Each row below holds a small network's activations on one input, seen along a few directions.
In each table, some parts of the input vary, and every possible input appears once, in random order.
Descriptions start from the smaller parts, as in this example, which fits no table here: line(4) and (point or ring(9) or (values(3) and ring(5))).
Shared parts are said once, and a part with two or three values counts as separate values.
In the rows, zero is written as 128.

Other details of the inputs shift rows strongly along two fixed directions, in all tables alike. That doesn't count.

Table:
x1: [184  94 164 129 171 132 149 121 162 169 127 102 139 149]
x2: [137 140 128  99 107 133 116 169 120 150 183 169 190 147]
x3: [ 89 152 128 158 145 130 162 118 112 113  44  75  25  93]
x4: [201  66 155  77 141 124 135 132 163 145 119 118 153 161]
x5: [196  63 149 125 173 127 101  72 177 135 107 108  86 163]
x6: [ 93 159 129 150  97 161 141 123 124 108 116 135  99 106]
x7: [181  81 153 126 150 135  94  97 180 153 158 140 148 163]
x8: [118 133 127 148 124 165 139 111 137 107  85 107  65 113]
x9: [ 80 149 117 173 145 103 137 112 120 118  60  93  26 115]
x10: [ 71 199 103 132 112 117 140 174  95 116 193 175 174  89]
x11: [162  92 137 106 125 145 132 114 162 137 156 137 163 114]
x12: [ 88 153 110 102 113 115 117 141  90 113 138 161 160 135]
x13: [204  67 144  97 158 146 131  91 177 147 149 119 146 151]
x14: [102 145 121 110 103 136 135 143 111 128  83 124 110 112]
x15: [ 63 180 105 155  98 142 119 120 115 104 121 146  96 100]
x16: [ 82 118 124 173 127 125 113 112  76 112  23 102  33 138]
x17: [ 63 179 129 150 101 130 167 162 109 111 145 144 140  94]
x18: [121 147 134 131 146 114 124 150 142 150 191 159 194 136]
x19: [138 116 148 115 105 139 136 153 142 140 100 115 123 139]
x20: [ 80 193  90 163  60 107 112 154  59  69 173 110 192 104]
x21: [154 137 121 150  86 110 105 137  97 112 190 100 225 144]
x22: [169  84 147 104 151 142 134 109 141 144  48  76  61 159]
x23: [133 133 134 125 164 106 131 115 138 133 123 119 115 132]
x24: [103 134 115 146 127 156 122 105 111 110  81  98  28 100]
x25: [218  73 150 124 201 112 118 115 182 172 138 106 142 168]
x26: [ 97 154 122 126 105 142 110 139 135 121 202 181 179 126]
x27: [122 120 125 155 175 119 135 104 139 136  56  69  34 129]
x28: [ 93 166 134 155 140 101 125 130 122 121 107 131  97 109]
x29: [179 104 152 123 142 154 110 111 149 148 146 126 120 138]
x30: [ 72 176  98 109 100 125 110 172  85 115 180 196 213 127]
x31: [ 89 143 128 132 103 150 152 106 125  93  91 110  65  96]
x32: [144  85 124 115 141 110 101 126 105 138 136 161 179 151]
x33: [157 110 146 142 161 104 121 126 162 161 161 138 158 157]
x34: [149 108 128 150 138 159 129  97 142 131  82  92  38 134]
x35: [109 136 117 129 115 156 136 113 130 116 122 128 116 103]
x36: [113 155 121 106  88 134 133 173 122 136 164 174 200 127]
x37: [ 74 171  98 116  97 130 115 141 121 104 211 200 199  99]
x38: [122 150 119 130 140 112 150 127 117 126 136 128 110 116]
x39: [104 154 115 138 138 118 143 133 107 135 120 117  92  99]
x40: [174 110 111  80 118 114 113 159 134 159 201 183 230 143]
x41: [ 88 134 125 151 124 141 122 127  95 126  53  98  59 155]
x42: [172 108 111 142 109 104 101 120 104 112 158  73 191 137]
x43: [195  82 135 107 154 142 121  92 158 144 143 118 110 144]
x44: [185 104 123 132 114  97 107 109 107 108 160  71 188 148]
x45: [181  84 150 121 184  89 122 103 168 150 135 117 122 159]
x46: [172  83 124  89 157 118 105 131 130 153 152 145 191 167]
x47: [129 125 136 119 108 136 136 148 138 131  74 109 102 125]
x48: [ 88 144 135 142 124 116 175 125 120 109  92 104  76 101]
x49: [148 106 140 130 167 124 164 108 147 138  97  87  86 137]
x50: [127  94 128 133 140 111 115 104  94 118  73 127  95 158]
x51: [120 150 115 114 104 132 122 158 105 135 132 153 140 129]
x52: [192  81 166 114 137 158 125 113 173 148 147 122 150 135]
x53: [123 160 138 140 137 125 140 149 116 139 156 144 139 117]
x54: [ 83 165 107 102  94 123 129 153  88 115 132 149 118 118]
x55: [ 79 181 118 125 105 123 158 180 117 110 200 180 208  88]
x56: [ 51 192 101 161  90 133 114 131 111  87 133 170 105  96]
x57: [204  70 142  97 165 128 107  91 179 146 169 141 163 162]
x58: [ 76 179 119 162 122 132 161 139 110 113  78 108  70  90]
x59: [123 140 125 113 111 140 129 155 126 132 104 132 137 126]
x60: [191  55 151 128 159 119 101 117 130 155 123 137 157 190]
x61: [109 143 129 114  93 147 136 143 137 114 185 167 183  98]
x62: [ 55 174 106 119  73 132 146 167  99  99  95 139 116  87]
x63: [126 119 139 135 146 124 160 123 139 137  92  90  95 107]
x64: [147  91 133 127 141 123  99  97 163 140 144 138 127 137]
Each input here is: line(4) and (point or (values(3) and line(5))).
- The inputs of x12 and x30 match in every part but the line(4) part. If x54 is changed in the same way as x12 into x30, which row does it become? => x51
- The inputs of x55 and x48 match in every part but the line(4) part. If x34 is changed in the same way as x55 into x48, which row does it become? => x43
- Change only the line(5) part in x34. List by row number the other rows that result. => x8, x15, x56, x61
- Change only the values(3) part in x64. List by row number the other rows that result. => x9, x32
- Change only the line(4) part in x16. List by row number the other rows that result. => x32, x50, x60

Table:
x65: [139 143 137 134 118 136 120 113 150 122 175 128 161 110]
x66: [ 81 156 128 157 127 124 138 110 119 117  76 117  34 109]
x67: [125 120 132 101 114 136 148 151 114 130 111 136 147 137]
x68: [168 103 137 127 165 138 127  90 164 141 114  93  90 138]
x69: [177  81 122 111 140 127 111  99 133 144 124 108 129 156]
x70: [160  90 134 122 141 138 113 121 136 161  83 107 104 160]
x71: [146 133 117 113 137 123 117 121 158 127 168 144 146 116]
x72: [ 99 150 103 115  94 125 108 143  89 109 171 163 169 103]
x73: [171  87 152  97 162 133 154 133 169 164 129 123 137 139]
x74: [111 148 122  86  87 119 136 187 109 122 177 194 221 116]
x75: [192  80 156  93 161 128 144 135 182 176 134 129 152 134]
x76: [156 109 153 101 149 137 160 135 158 159 132 134 144 129]
x77: [ 70 176 102 154  67 138 120 134  90  76 135 131 139 103]
x78: [ 81 148 122 129 104 137 146 146 102 105  31  97  50 119]
x79: [169  95 152 125 173 142 130 117 171 164 113 114 101 155]
x80: [101 160 108 102  98 130 113 173 105 129 199 201 224 135]
x81: [ 65 134 120 159 122 124 111 109  95  96  43 110  51 125]
x82: [137 132 120 122 139 134 133 122 133 124 181 154 157 102]
x83: [104 160 116 173 135  79 145 146  71 119  82  54 106 132]
x84: [165  97 141 139 139 135 127  96 172 131 137  86 101 137]
x85: [ 50 183 108 146  93 146 122 152  75 106  85 142  91 110]
x86: [112 154 103  97  93 118 105 148 104 110 207 180 209 122]
x87: [ 98 147 124 177 114 150 143 103 123  94  97  91  61  99]
x88: [ 97 147 112 171  84 139 125 106  97  92  69  82  55 114]
x89: [153 106 138 121 156 137 133 126 156 163 144 143 135 131]
x90: [104 155 113 122  75 131 106 147 106  92 208 163 222 117]
x91: [ 40 179 116 150 120 119 132 132 111  92 137 174 128  89]
x92: [189  90 145 114 168 129 123 128 182 173 144 137 141 154]
x93: [196  73 154 118 164 130 109  93 141 148  92 104 107 182]
x94: [200  71 144 112 152 115 101 118 146 151 133 137 152 176]
x95: [114 139 137 138 138 124 135 116 128 126 133 144  99 121]
x96: [127 150 127 171 165  77 161 146 109 133 132  74 131 120]
- The inputs of x86 and x68 match in every part but one. If x85 is changed in the same way as x86 into x68, which row does it become? => x89
- What is each input in this table made of? => values(2) and (point or (values(3) and line(5)))

Table:
x97: [ 15 205 110 158  95 143 152 143  80  91  58 129  29  79]
x98: [137 109 126 140 132 119 120 113 119 128  63  75  80 151]
x99: [ 33 208 100 124  77 135 145 162  93  89 167 195 156  82]
x100: [143 105 126 149 139 128 113 103 113 128  73  78  66 150]
x101: [150 111 141 123 151 128 133 129 150 153 146 137 148 133]
x102: [138 126 120 116 117 106 122 145 108 118 186 148 211 127]
x103: [135 134 124 135 113 125 124 137 113 125 132 108 139 136]
x104: [155 101 137 121 140 142 128 113 155 142 106 117  96 132]
x105: [152 109 139 134 158 130 134 114 155 142 111 111 102 136]
x106: [147 118 135 100 132 125 128 142 146 143 177 167 176 129]
x107: [163 107 139 117 148 132 122 116 162 141 156 132 151 133]
x108: [131 129 124 119 106 121 108 145 110 119 179 160 210 135]
x109: [164 101 144 129 157 131 133 103 159 146 110 107  99 140]
- What is each input in this table made of? => values(5) or (values(2) and line(4))
- Change only the line(4) part in x97. List by row number the other rows that result. => x99, x104, x106
